A small network was shown many inputs. Here are its activations along a few directions, one row for each input.
Each table varies a few parts of the input and shows all the possible inputs, shuffled.
Descriptions start from the smaller parts, as in this example, which fits no table here: one of 5 places around a ring, together with either a single point or one of 9 places along a line or (one of 3 separate values, together with one of 6 places along a line).
Shared parts are said once, and a part with two or three values counts as separate values.
In the rows, zero is written as 128.

Other details of the inputs vary at random and push rows far along two fixed directions, the same in every table; ignore that.

A family of inputs:
x1: [128 131 154 108 131 143 143 126 113 137 120 125 107 146]
x2: [139 127 120 181 130 105 121 138 163  97 143 176 132 115]
x3: [126 151 112  91 152 131 106 142 110 135 145 109 103 123]
x4: [120 109 128 103 127 134 130 129 111 143 128 123 104 130]
x5: [142 128 139 108 135 139 141 127 117 150 144 113 112 133]
x6: [118 112 138 111 133 151 130 128 109 142 124 118 112 127]
x7: [119 126 147 178 137 107 112 125 163  99 132 179 145 120]
x8: [134 131 135 116 129 156 146 135 109 139 127 122 108 133]
x9: [110 113 141 180 136 104 112 135 163  97 130 173 143 119]
x10: [108 120 142 114 127 137 144 133 110 136 120 120 103 139]
x11: [130 153  60 120  52 100 117 105 132 114  69  61 224 145]
x12: [140 127 135 105 129 139 136 123 115 143 129 123 101 138]
x13: [128 123 134 100 128 138 130 118 113 147 130 129 105 131]
x14: [132 144 111  86 170 127 125 129 118 132 125 117 104 121]
x15: [130 123 139 102 133 138 135 123 115 153 145 119 116 125]
x16: [144 131 142 190 143 119 110 128 162 101 137 168 143 118]
x17: [131 146  68 114  58 101 114 106 137 121  83  54 243 136]
x18: [120 120 135 119 132 148 137 131 107 140 125 113 106 129]
x19: [141 128 124 183 136 105 125 142 165 104 158 166 143 110]
x20: [126 126 144 109 135 154 130 119 110 146 126 124 113 129]
x21: [123 117 129 113 131 132 142 134 111 146 144 108 109 125]
x22: [127 132 139 185 131 109 128 142 162  93 133 177 139 122]
Each input here is: either one of 2 separate values or (one of 4 places along a line, together with one of 5 places around a ring).
What sort of input is x14? -> one of 2 separate values

A family of inputs:
x23: [121 157 106 176 133  61  88 126 187  75 127 162 178 122]
x24: [123 125 173  48 177 172 125 121  76 185 163 116  35 134]
x25: [107 140  90 195 134  68 102 149 175  77 136 146 183 102]
x26: [111 124 124 117  82 155 132 112 101 151 105  66 174 134]
x27: [ 93  80 188 164 170 110 139 159 145 116 176 208  64 117]
x28: [135 154  99 100 118 153 105 125 101 135 104  61 163 133]
x29: [131 112 143  43 164 156 139 122  77 180 151 128  13 134]
x30: [145 151 126  96  99 152 159 105 116 139  77  97 167 155]
x31: [142 140  70  95 107 136 119 126 103 131  93  74 139 134]
x32: [113 151 128 201 112  92 113 133 181  64  94 179 186 131]
x33: [161 148  97 200 148  93 107 135 183  77 130 145 186 105]
x34: [132 123  71 201 122  77  92 132 173  90 136 154 172  91]
x35: [146 151  81 186 129  90  84 121 179  74 113 176 169 108]
x36: [140  96 165 147 203 111 129 148 157 134 199 195  68  93]
x37: [117 174  97  73 118 130 127 126 111 119  88  88 151 149]
x38: [158 153 110 180 141  71 100 109 194  92 135 161 187 112]
x39: [125 152 135 102  91 165 125 107 104 138  79  94 170 151]
x40: [124 135 106  77 106 131 101 113 113 155 123  70 172 127]
x41: [ 98 111 191  57 150 158 169 134  74 169 135 131  28 159]
x42: [141 110 130 198 112  83 124 117 191  97 133 167 202 116]
x43: [136 117 120 220 115  95 135 122 185  93 132 154 198 108]
x44: [145 137 160  46 191 180 165 132  81 171 147 125  35 133]
x45: [115 103 164 174 201 135 105 154 134 133 200 180  65  82]
x46: [120  99 206 176 174 136 112 127 141 130 173 210  68 117]
x47: [150 134 136 201 116  81 121 104 190  93 118 174 194 128]
x48: [132 122  98 113  78 150 139 119 104 132  76  83 144 149]
x49: [116 116 133  95  79 144 122 106 108 154 108  79 178 142]
x50: [118  63 170 169 157 120 128 140 143 127 178 215  54 105]
x51: [172 180  90  94  70 130 146 141 111 143 149  72 149 145]
x52: [132 122  76  72  95 115 115 115 113 150 112  83 149 129]
x53: [125 135 127 119  90 167 125 120 102 138  87  70 168 147]
x54: [123  93 172  62 137 167 160 116  71 179 135 139  19 148]
x55: [107 139  94  66 108 106 125 132 115 137 112  75 160 141]
x56: [151 126 174  83 112 187 191 158  74 186 188 123  28 160]
x57: [129 131 172 158 207 148  98 143 140 116 175 203  64 101]
x58: [142 143  89  91 118 127 148 119 113 148 118  62 167 122]
x59: [117 111  94 111  70 138 146 112 102 144  95  80 151 136]
x60: [146 135 118 112  98 154 161 118 114 138  86  73 165 152]
x61: [117 157  89  89 117 128 128 142 105 119  94  66 150 144]
x62: [ 92 128 112 106  82 128 157 130 104 134  94  71 161 146]
x63: [128  99 171 175 167 142 130 139 140 112 147 227  48 115]
x64: [102 100 183 186 179 134 141 170 141 103 155 197  52 120]
The inputs of x29 and x54 match in every part but one. If x25 is changed in the same way as x29 into x54, which row does it become? -> x62
What is each input in this table made of? -> one of 2 separate values, together with either a single point or (one of 4 separate values, together with one of 5 places around a ring)
Change only the choice among 2 separate values in x38. List by row number the other rows that result. -> x47
Start at x38 and move only the place on the ring of 5, one step at a time. The first step leads to x44. Which rows follow, in order? -> x33, x58, x36
Change only the choice among 4 separate values in x62. List by row number the other rows that result. -> x26, x43, x59

A family of inputs:
x65: [128 136 116 134  90 153 138 132 113 122  96 103 149 143]
x66: [152 135 135  78 168 155 165 144  95 164 168 119  46 128]
x67: [115 141 127 120  95 129 158 121 122 114  76 117 145 159]
x68: [145 121 159  81 183 170 142 130  94 176 169 109  66 118]
x69: [150 132 114 131  92 143 158 133 122 139 126  92 163 134]
x70: [128 153 124 105 126 130 105 116 123 136 120  90 164 133]
x71: [ 88 121  58  93 139  93 102 148 113 122 125  72 144 102]
x72: [ 68  52 139 157 191 109 127 182 122 130 197 170  33  79]
x73: [128 130 131 165 147  94  86 124 168 110 162 174 147 103]
x74: [124 138 126 125  86 137 143 135 119 130 118  99 159 146]
x75: [115 117 127 110  93 119 143 110 126 126  82 117 149 154]
x76: [117 124 141 127  94 136 128 116 119 142 120  90 169 139]
x77: [120 155 132 102 140 136 111 106 124 122  79 106 161 142]
x78: [152 120 124 202 121 102 148 145 166 107 161 165 138 113]
x79: [139 144  90 100 114 120 109 117 122 125 105 104 139 134]
x80: [135 145 100  91 111 105 114 120 128 133 126 101 148 137]
x81: [127 141 157  73 167 164 142 150  90 155 157 124  55 135]
x82: [143 118 128 133 101 142 142 114 122 150 129  83 172 127]
x83: [151 110 104 119  85 116 152 119 128 150 134  94 156 131]
x84: [121  88 154  92 132 161 154 136  85 165 142 131  42 137]
x85: [138 165 100 111 121 145 115 130 117 116  98 102 145 136]
x86: [127 142 147  72 161 148 150 148  91 154 159 126  44 139]
x87: [143  95 136 193 121 106 124 123 167 125 170 168 155  97]
x88: [127 134 130 160 159  88 102 123 171  87 118 187 132 122]
x89: [129 137 107 132  84 137 147 130 114 122  97 104 138 146]
x90: [125 103 168 143 201 143 103 139 128 134 179 204  36  98]
x91: [127 170 111  98 126 122 134 120 125 108  78 116 141 151]
x92: [153 124 119 171 154 100 101 121 171 119 171 167 149  92]
x93: [121 113 117 124  84 140 121 108 115 141 105 107 155 133]
x94: [127 156 139 171 165 113 108 137 166  77 111 185 138 123]
x95: [126 126 136 197 114  96 133 147 164  98 152 172 136 125]
x96: [114 140 136 121 100 145 149 124 120 115  75 115 156 156]
x97: [125 125 160  84 180 179 122 131  84 160 138 120  53 127]
x98: [117 101 148 187 114  99 108 125 165 116 160 175 153 110]
x99: [159 161  97 109 124 136 134 130 127 132 127  92 158 128]
x100: [122 109 149 208 132 127 104 128 155 102 131 164 147 113]
x101: [139 166  91 110 116 130 123 127 119 115  99 104 134 139]
x102: [ 99  99 197  93 159 178 156 122  87 160 116 132  65 147]
x103: [125 103 136 186 112  86 118 136 168 109 158 172 140 119]
x104: [119 146 121  90 127 125 110 100 126 127  86 119 158 138]
x105: [106 116 138 111  95 132 133  99 123 134  84 120 162 146]
x106: [161 125 108 169 152  87 111 131 173 111 169 165 136 101]
What is each input in this table made of? -> one of 2 separate values, together with either a single point or (one of 4 places along a line, together with one of 5 places around a ring)
The inputs of x105 and x104 match in every part but the choice among 2 separate values. If x100 is changed in the same way as x105 into x104, which row does it become? -> x97
Start at x82 and move only the place on the line of 4, one step at a time. The first step leads to x76. Which rows follow, in order? -> x100, x102
Start at x88 and move only the place on the line of 4, one step at a time. The first step leads to x79. Which rows follow, in order? -> x80, x106
Change only the place on the ring of 5 in x66. List by row number the other rows that result. -> x68, x92, x99, x106
